Each row below holds a small network's activations on one input, seen along a few directions.
Each table varies a few parts of the input and shows all the possible inputs, shuffled.
Descriptions start from the smaller parts, as in this example, which fits no table here: one of 2 separate values, together with either a single point or one of 9 places along a line or (one of 6 places along a line, together with one of 8 places around a ring).
Shared parts are said once, and a part with two or three values counts as separate values.

Other details of the inputs vary at random and push rows far along three fixed directions, the same in every table; ignore that.

A family of inputs:
R1: [-27, -13, 24, -34, 37, 2, -26, 7, 40, 11, -33, -19]
R2: [19, 3, -39, 34, -27, 35, 55, 13, -50, -19, 11, 6]
R3: [-27, -35, -20, -13, 24, 1, 48, 26, -18, -11, -27, -22]
R4: [26, 20, 10, 36, -25, 10, -51, -17, 15, 5, 24, 23]
R5: [-8, 0, -13, 42, -13, 46, 57, 15, -55, -9, 38, 1]
R6: [7, 30, -2, -20, 12, 35, -2, -34, 7, 54, -35, -20]
R7: [-8, -7, -7, 14, -25, -24, 23, 38, -13, -62, 39, 29]
R8: [-15, -42, -28, -10, 16, 5, 39, 19, -20, -18, -35, -26]
R9: [2, -14, 38, -3, -5, -57, -41, -3, -3, 13, 45, 12]
R10: [15, 53, 17, 25, -10, 4, -1, -34, 19, 0, 22, 39]
R11: [-28, -28, -32, -36, -2, 1, 16, 38, -25, -9, -11, -30]
R12: [2, -38, 14, 23, -17, -30, 21, 41, -36, -34, 54, 15]
R13: [-12, -9, 15, -45, 28, -9, -21, 4, 48, 3, -44, -20]
R14: [-11, 21, -13, -8, 17, 41, -23, -38, 16, 45, -32, -23]
R15: [-11, -48, -22, -17, 8, 11, 13, 40, -14, -23, -28, -30]
R16: [18, 56, -4, 47, -17, 101, -23, -12, 2, 30, 15, 8]
R17: [10, -14, -26, 32, -35, 51, 22, 31, -64, -4, 38, -15]
R18: [-10, -19, 13, -40, 24, -12, -33, 5, 19, 29, -34, -28]
R19: [13, 40, 15, 28, -16, 15, -34, -13, 36, -15, 21, 31]
R20: [21, 4, 20, 12, -3, -63, -13, -25, 29, -25, 4, 33]
R21: [-10, -46, -19, -21, 11, 7, 19, 44, -22, -13, -26, -31]
R22: [-31, -27, -45, -30, -4, 9, 7, 34, -9, -29, -23, -33]
R23: [-9, 36, 9, -18, 26, 43, 12, -25, 17, 41, -31, -12]
R24: [-6, 33, -10, -25, 14, 33, -7, -35, 6, 55, -30, -22]
R25: [8, 9, 23, 13, 2, -59, -9, -22, 38, -27, 9, 38]
R26: [-29, 4, 14, -39, 40, -15, 2, -16, 46, 3, -46, -13]
R27: [14, -25, -17, 24, -32, -33, 8, 34, -12, -68, 24, 22]
R28: [21, 49, -23, 39, -29, 86, -41, -20, -9, 39, 17, -1]
R29: [22, -16, 48, 11, 7, -65, -2, -19, -8, 10, 31, 21]
R30: [-31, -39, 6, -24, 19, 15, 31, 44, -29, -3, 2, -33]
R31: [20, 41, 0, 12, -31, 3, -42, -21, 11, 5, 30, 24]
R32: [-11, -21, 31, -41, 35, -26, -1, -19, -2, 50, -23, -32]
R33: [22, 2, -40, 21, -38, 46, 30, 30, -38, -34, 13, 0]
R34: [0, 8, 40, -3, 2, -50, -22, 5, 26, -13, 27, 32]
R35: [4, -10, 19, 17, -2, -64, -23, -21, 16, -12, 15, 28]
R36: [-31, -8, 22, -28, 46, -12, -3, -14, 37, 15, -38, -12]
R37: [-25, -42, -21, -15, 12, 20, 19, 43, -6, -24, -24, -27]
R38: [-2, 19, 2, -1, 26, 53, -4, -30, 26, 39, -40, -17]
R39: [14, 24, 0, 33, -25, 13, -56, -18, 13, 7, 30, 21]
R40: [-5, -4, -35, 37, -27, 36, 40, 7, -69, 1, 42, -8]
R41: [-2, -25, -19, 35, -22, -43, 27, 17, -37, -39, 33, 23]
R42: [-2, -32, -6, 30, -19, -32, 15, 46, -21, -52, 39, 25]
R43: [8, 4, 12, 8, -9, -67, -17, -24, 25, -24, 9, 29]
R44: [25, -21, 52, 2, 1, -54, -28, 1, -1, 8, 33, 15]
R45: [17, 6, 20, -9, -17, -54, -33, -4, 18, -14, 20, 25]
R46: [31, 46, 4, 24, -26, -5, -13, -41, 7, 9, 20, 32]
R47: [15, 8, 32, -5, -7, -52, -23, 0, 30, -21, 21, 33]
R48: [-37, -25, -48, -25, 5, -7, 33, 15, -14, -28, -28, -27]
R49: [-12, 29, 10, -5, 32, 48, -1, -26, 20, 44, -31, -14]
R50: [1, 14, 10, -6, -9, -71, -14, -26, 12, -12, 23, 31]
R51: [5, -16, 21, -50, 25, -18, -15, 7, 20, 23, -37, -22]
R52: [33, 67, -11, 44, -19, 88, 12, -37, -5, 39, 7, 15]
R53: [-19, -32, -18, -30, 8, 7, 36, 47, -16, -18, -18, -24]
R54: [-20, -18, -25, -28, 13, -1, 57, 20, -13, -22, -28, -17]
R55: [5, -7, -17, 44, -17, 44, 57, 14, -58, -5, 35, 0]
R56: [34, 56, -26, 38, -38, 88, -35, -24, 8, 17, 3, 2]
R57: [-1, -16, 19, -31, 39, -23, -3, -16, 18, 31, -44, -19]
R58: [16, 0, 27, -4, -14, -59, -34, -1, 14, -4, 25, 26]
R59: [3, -4, 13, -49, 29, -27, 9, -18, 21, 17, -47, -16]
R60: [-10, 21, -12, -12, 18, 35, -16, -31, 5, 52, -28, -23]
Description of these inputs: one of 2 separate values, together with one of 5 places along a line, together with either a single point or one of 5 places around a ring.
The inputs of R14 and R39 match in every part but the choice among 2 separate values. If R50 is changed in the same way as R14 into R39, which row does it become? -> R31
The inputs of R17 and R32 match in every part but the choice among 2 separate values. If R12 is changed in the same way as R17 into R32, which row does it become? -> R55
Change only the place on the ring of 5 in R34. List by row number the other rows that result. -> R1, R7, R16, R19
A walk changes only the place on the line of 5. It starts at R24 and steps to R6. List the rest of the walk in order. -> R2, R52, R23
Change only the choice among 2 separate values in R28. List by row number the other rows that result. -> R60
List by row number the other rows that have the choice among 2 separate values and the place on the line of 5 in common with R15. -> R21, R27, R33, R44, R51
